A small network was shown many inputs. Here are its activations along a few directions, one row for each input.
In each table, some parts of the input vary, and every possible input appears once, in random order.
Descriptions start from the smaller parts, as in this example, which fits no table here: one of 2 separate values, together with either a single point or one of 9 places along a line or (one of 6 places along a line, together with one of 8 places around a ring).
Shared parts are said once, and a part with two or three values counts as separate values.
(in the rows, 128 means zero)

Other details of the inputs shift rows strongly along two fixed directions, in all tables alike. That doesn't count.

A family of inputs:
row 1: [165 122 121 149 142  89 146 202  60 123 127 131]
row 2: [176 121 103 156 137  95 152 190  69 119 138 160]
row 3: [201 143 130 143 142 118 126 132 126  81 149 142]
row 4: [176 153 115 161 140 107 147 141 142 109 132 172]
row 5: [ 83 126 165  71 114 187  97  41 175 148 131 104]
row 6: [160 119 113 159 149  86 147 215  89 139 119 141]
row 7: [185 134 110 162 121 123 171 113 131  86 140 111]
row 8: [190 147 149 143 148 107 129 140 128  80 142 124]
row 9: [202 145 129 137 137 123 161 127 136  97 141 137]
row 10: [197 147 122 141 139 114 132 129 133  82 145 148]
row 11: [125 171 121 146 106 146 136  41 213  83 138 124]
row 12: [ 64 134 155  75 111 184 107  44 180 158 125 111]
row 13: [165 153 138 156 144  98 147 146 139  97 132 151]
row 14: [153 179 154 133 133 151 148  47 232  95 140 152]
row 15: [ 59  76 113 101 109 140 141 171  46 231 100 136]
row 16: [169 121 103 158 135  93 152 194  69 131 129 168]
row 17: [ 79  98 151  88 134 145  80 132 110 154 123  85]
row 18: [ 33 137 161  89 117 160  88  60 183 165 109 125]
row 19: [ 63  82 124 102 130 121 108 192  57 188 111 107]
row 20: [ 76 105 102 162 122 133  92 159 166 145  97 141]
row 21: [ 81 122 142 109 128 127 115 131 113 148 122 124]
row 22: [180 144  98 163 122 116 175 121 133  82 142 130]
row 23: [ 74  82 111  97 114 135 104 169  37 189 115 126]
row 24: [167 149 135 157 154 101 140 157 154  97 133 137]
row 25: [ 97 108 138  96 136 132  95 141 117 144 122  96]
row 26: [167 155 114 151 109 150 134  18 218  64 156 106]
row 27: [ 72  79 118  97 111 140 140 165  45 207 113 126]
row 28: [ 94 116 144  95 125 130 102 127 104 145 118 110]
row 29: [ 37 130 126 107  80 173 105  41 195 150 121 103]
row 30: [149 140 134 135 151 115 122 152 138 105 133 111]
Each input here is: either a single point or one of 5 places along a line or (one of 4 places along a line, together with one of 6 places along a line).
Which of the alternatives is row 4?
> one of 4 places along a line, together with one of 6 places along a line
A walk changes only the place on the line of 4. It starts at row 17 and steps to row 8. List the rest of the walk in order.
> row 3, row 5

A family of inputs:
row 31: [189 142 123 141 148 115 135 137 131  85 148 129]
row 32: [110 143 166  83 135 160  99  66 183 120 136  99]
row 33: [142 122 128 128 133 119 115 132 112 107 139 106]
row 34: [154 153 148 149 167  93 123 188 141 120 122 172]
row 35: [135 164 160 109 134 154 111  50 202  93 145 129]
row 36: [ 96  78  97 121 106 122 118 171  36 164 118 101]
row 37: [164 114  98 168 116 111 151 148 105 108 131 118]
row 38: [124 123 112 134 110 149 130  91 155 126 129 120]
row 39: [159 128 147 116 143 115 152 159  84 144 131 139]
row 40: [ 82 105 116 100 104 155 106 104 112 152 123 108]
row 41: [130 154 171  97 137 151 119  75 174 113 135 117]
row 42: [153 137 102 162 122 110 182 151 113 134 127 160]
row 43: [165 133  91 170 125 109 168 155 129 108 133 134]
row 44: [119 149 136 114 111 155 120  60 175 112 135 131]
row 45: [128 100 136 113 134 114 124 174  62 142 125  93]
row 46: [ 31 107 134  69  95 175  99  68 118 194 115 123]
row 47: [ 32  87 104 112  95 146 113 120 103 180 106  94]
row 48: [ 45  83 135 111 141 112  70 207  71 184  97 110]
row 49: [175 163 147 158 171  99 106 163 192  76 131 147]
row 50: [150 134 137 151 163  89 117 210 113 124 116 157]
row 51: [124 154 156 100 133 151 120  64 174 119 141 142]
row 52: [137 157 118 152 117 133 156  91 183 106 133 142]
row 53: [140 119 110 143 112 128 162 131 105 147 124 152]
row 54: [188 125 100 172 119 108 174 155 100 111 130 149]
What do these inputs look like to the network?
> one of 4 places along a line, together with either a single point or one of 5 places along a line
Changing only the place on the line of 4 turns row 39 into row 41. The same change can be made to row 42. Which row results?
> row 52
A walk changes only the place on the line of 5. It starts at row 47 and steps to row 37. List the rest of the walk in order.
> row 36, row 33, row 45
